A small network was shown many inputs. Here are its activations along a few directions, one row for each input.
Each table varies a few parts of the input and shows all the possible inputs, shuffled.
Descriptions start from the smaller parts, as in this example, which fits no table here: one of 4 places along a line, together with either a single point or one of 11 places along a line or (one of 2 separate values, together with one of 8 places around a ring).
Shared parts are said once, and a part with two or three values counts as separate values.

Other details of the inputs vary at random and push rows far along two fixed directions, the same in every table; ignore that.

A family of inputs:
r1: [ -2  24   8 -34  14  -2  25 -10  47  -6  -8]
r2: [-19 -49 -33  11  55  10 -23 -15 -46 -57  23]
r3: [ 14  26  21 -24   8 -32 -21  -4  38   7 -24]
r4: [ 23  35  19 -21   4 -33 -16 -18  44   7 -10]
r5: [ 15 -14 -23  13  19  -2 -42 -38 -83 -49  34]
r6: [ 13  -5 -24  -1  21  13 -15 -33 -91 -65  27]
r7: [-21 -24 -16  40 -78  26   9  76 -46  71 -23]
r8: [ -8  10   2 -10  21 -16  11 -16  71   5  -3]
r9: [ 23  34  26  20  -6  24  31 -14  41  18  26]
r10: [25 37 13 21 23 -7 14 23 37 34 17]
r11: [-53 -49 -35  18 -98  20  11  25 -23  42 -30]
r12: [-59 -48 -13 -26 -69  28  12  68 -32  25 -70]
r13: [16 26 43 -1 36 17 18 19 60  9 -7]
r14: [20 23 33  8 16 22 23  8 49 11  8]
r15: [  5  17   8   7 -19 -38   0 -48  43  22  21]
r16: [-15 -45 -39  18  43  14 -18 -29 -52 -51  34]
r17: [ -24  -22  -17  -12 -107   20   10   38  -53   31  -52]
r18: [30 49  6 33  9 -5 20 -2 29 38 38]
r19: [-27 -52 -25   4  73   8 -30  -1 -43 -60   5]
r20: [ 23  28  12 -16  -4 -29 -16 -20  30   6  -3]
r21: [ -3   7  18  -7  11 -43 -12 -21  50  11  -3]
r22: [-21 -25 -12  36 -72  23   8  83 -40  67 -27]
r23: [  2 -18  -8 -22  59   8 -28   2 -76 -73  -9]
r24: [ 14 -25  -1  32  50  48  -7  -5 -65 -46  40]
r25: [-33 -29  -2  25 -50  20  -1 104 -32  64 -52]
r26: [-51 -54 -27   8 -81  16   7  38 -10  39 -40]
r27: [20 28 38  4 28 19 21  9 56  8  3]
r28: [ 30  36   8 -10 -13 -28 -10 -37  31  12  10]
r29: [ 21  39  13 -31  -7 -14  15 -14  30  -5 -13]
r30: [-10 -30 -24 -14  51  22  -6 -12 -62 -66  20]
r31: [21 38 17 17 31 -8 11 28 40 32 10]
r32: [ 19  40  17 -34   4 -16  11 -10  32  -9 -19]
r33: [ -4 -23 -30  -7  44  24  -2 -29 -66 -63  34]
r34: [-27 -39   8  23 -81  52  18  67 -27  45 -37]
r35: [  4   8  13  -1  -3 -41  -5 -33  48  16  11]
r36: [-19 -51  -7   6  65 -20 -51  -9 -57 -52   6]
r37: [ 25  41  10 -28  -9 -14  17 -22  27  -6  -5]
r38: [ 26  31  11 -13 -12 -29 -11 -26  33  11   2]
r39: [  6  10   8   3  -8 -37  -4 -41  42  18  16]
r40: [  5  34  -4 -19 -14   2  35 -36  36   2  18]
r41: [-12 -50 -16  14  44 -17 -44 -22 -62 -48  23]
r42: [  6  30   4 -29   3  -3  33 -24  50  -1   8]
Each input here is: one of 6 places along a line, together with either one of 2 separate values or one of 5 places around a ring.
Q: Changing only the place on the line of 6 turns r21 into r41. The same change can be made to r32. Which row results?
A: r29
Q: Changing only the place on the line of 6 turns r6 into r37. The same change can be made to r15. Which row results?
A: r35
Q: Change only the choice among 2 separate values in r31. List by row number the other rows that result.
A: r27
Q: Change only the place on the ring of 5 in r33. List by row number the other rows that result.
A: r16, r17, r28, r39

A family of inputs:
r43: [ -8  33  21  -2 -65  -9  38  31  89  81 -34]
r44: [ 37  39   8   5  98  -9   4 -43  35 -42  51]
r45: [-22 -37 -27  -7 -21 -10 -29  -5 -60 -20 -12]
r46: [ -4  34  22  -1 -81  -8  38  29  92  92 -30]
r47: [-31 -49 -28  -4 -36 -10 -31   7 -68  -9 -21]
r48: [ 42  40  20  -9 110  -3   2 -37  23 -56  46]
r49: [  1  30  15   0 -60  -1  32  22  74  69 -20]
r50: [ -4 -27 -11  26  -8  26 -13  25 -62  -7   3]
r51: [  9  46  22  -6 -53  -4  41  11  91  70 -15]
r52: [ 25  25  10 -18  76 -40 -15 -76  43 -48  39]
r53: [-24 -44 -23  19  -5  34  -7  37 -75 -15  -8]
r54: [  2  39  26  -1 -37 -18  35  17  96  70 -20]
r55: [ 40  31  19   2 121 -15 -12 -37  25 -52  50]
r56: [  6  48  25 -11 -37  -5  46  12  89  56 -18]
r57: [ 23  21   2 -23  66 -24 -10 -71  23 -58  33]
r58: [ 27  30  -5 -22  54 -36 -14 -65  21 -44  31]
r59: [-26 -46 -16  25 -29  22 -11  41 -58  15  -9]
r60: [-26 -42 -18 -14 -22   7 -15  -7 -55 -31 -14]
r61: [-12  21  14 -30 -77 -26  20  -9  85  53 -41]
r62: [-11 -31  -8   7  15  29 -12  34 -58 -21 -10]
r63: [ 40  35  18   0 114 -11  -8 -35  28 -50  46]
r64: [ 50  40  14  16 105 -10 -10 -52  13 -49  66]
r65: [-15 -42 -11  32 -18  22 -18  36 -72   3  -3]
r66: [-13 -32 -11  21 -29  34  -4  35 -74  -1  -6]
r67: [ -7  30  20 -30 -63 -35  19 -18  98  52 -33]
r68: [-28 -43 -30 -11 -45   2 -21   7 -70 -14 -26]
r69: [-14 -34  -8  10   8  26 -14  39 -52 -14 -14]
r70: [-11 -35 -14  24 -23  34 -10  33 -75  -4  -5]
r71: [-21 -39 -18  16 -25  35  -1  34 -69  -2  -4]
r72: [-26 -41 -29 -14 -37   2 -19   3 -76 -23 -19]
Q: Changing only one part turns r59 into r46. The same change can be made to r47. Which row results?
A: r45
Q: Describe the family of inputs behind these rows.
A: one of 5 places along a line, together with either one of 2 separate values or one of 4 places along a line
Q: Change only the choice among 2 separate values in r57. List by row number the other rows that result.
A: r68
Q: Change only the choice among 2 separate values in r61. List by row number the other rows that result.
A: r58
Q: Change only the place on the line of 5 in r50. List by row number the other rows that result.
A: r64, r65, r66, r70
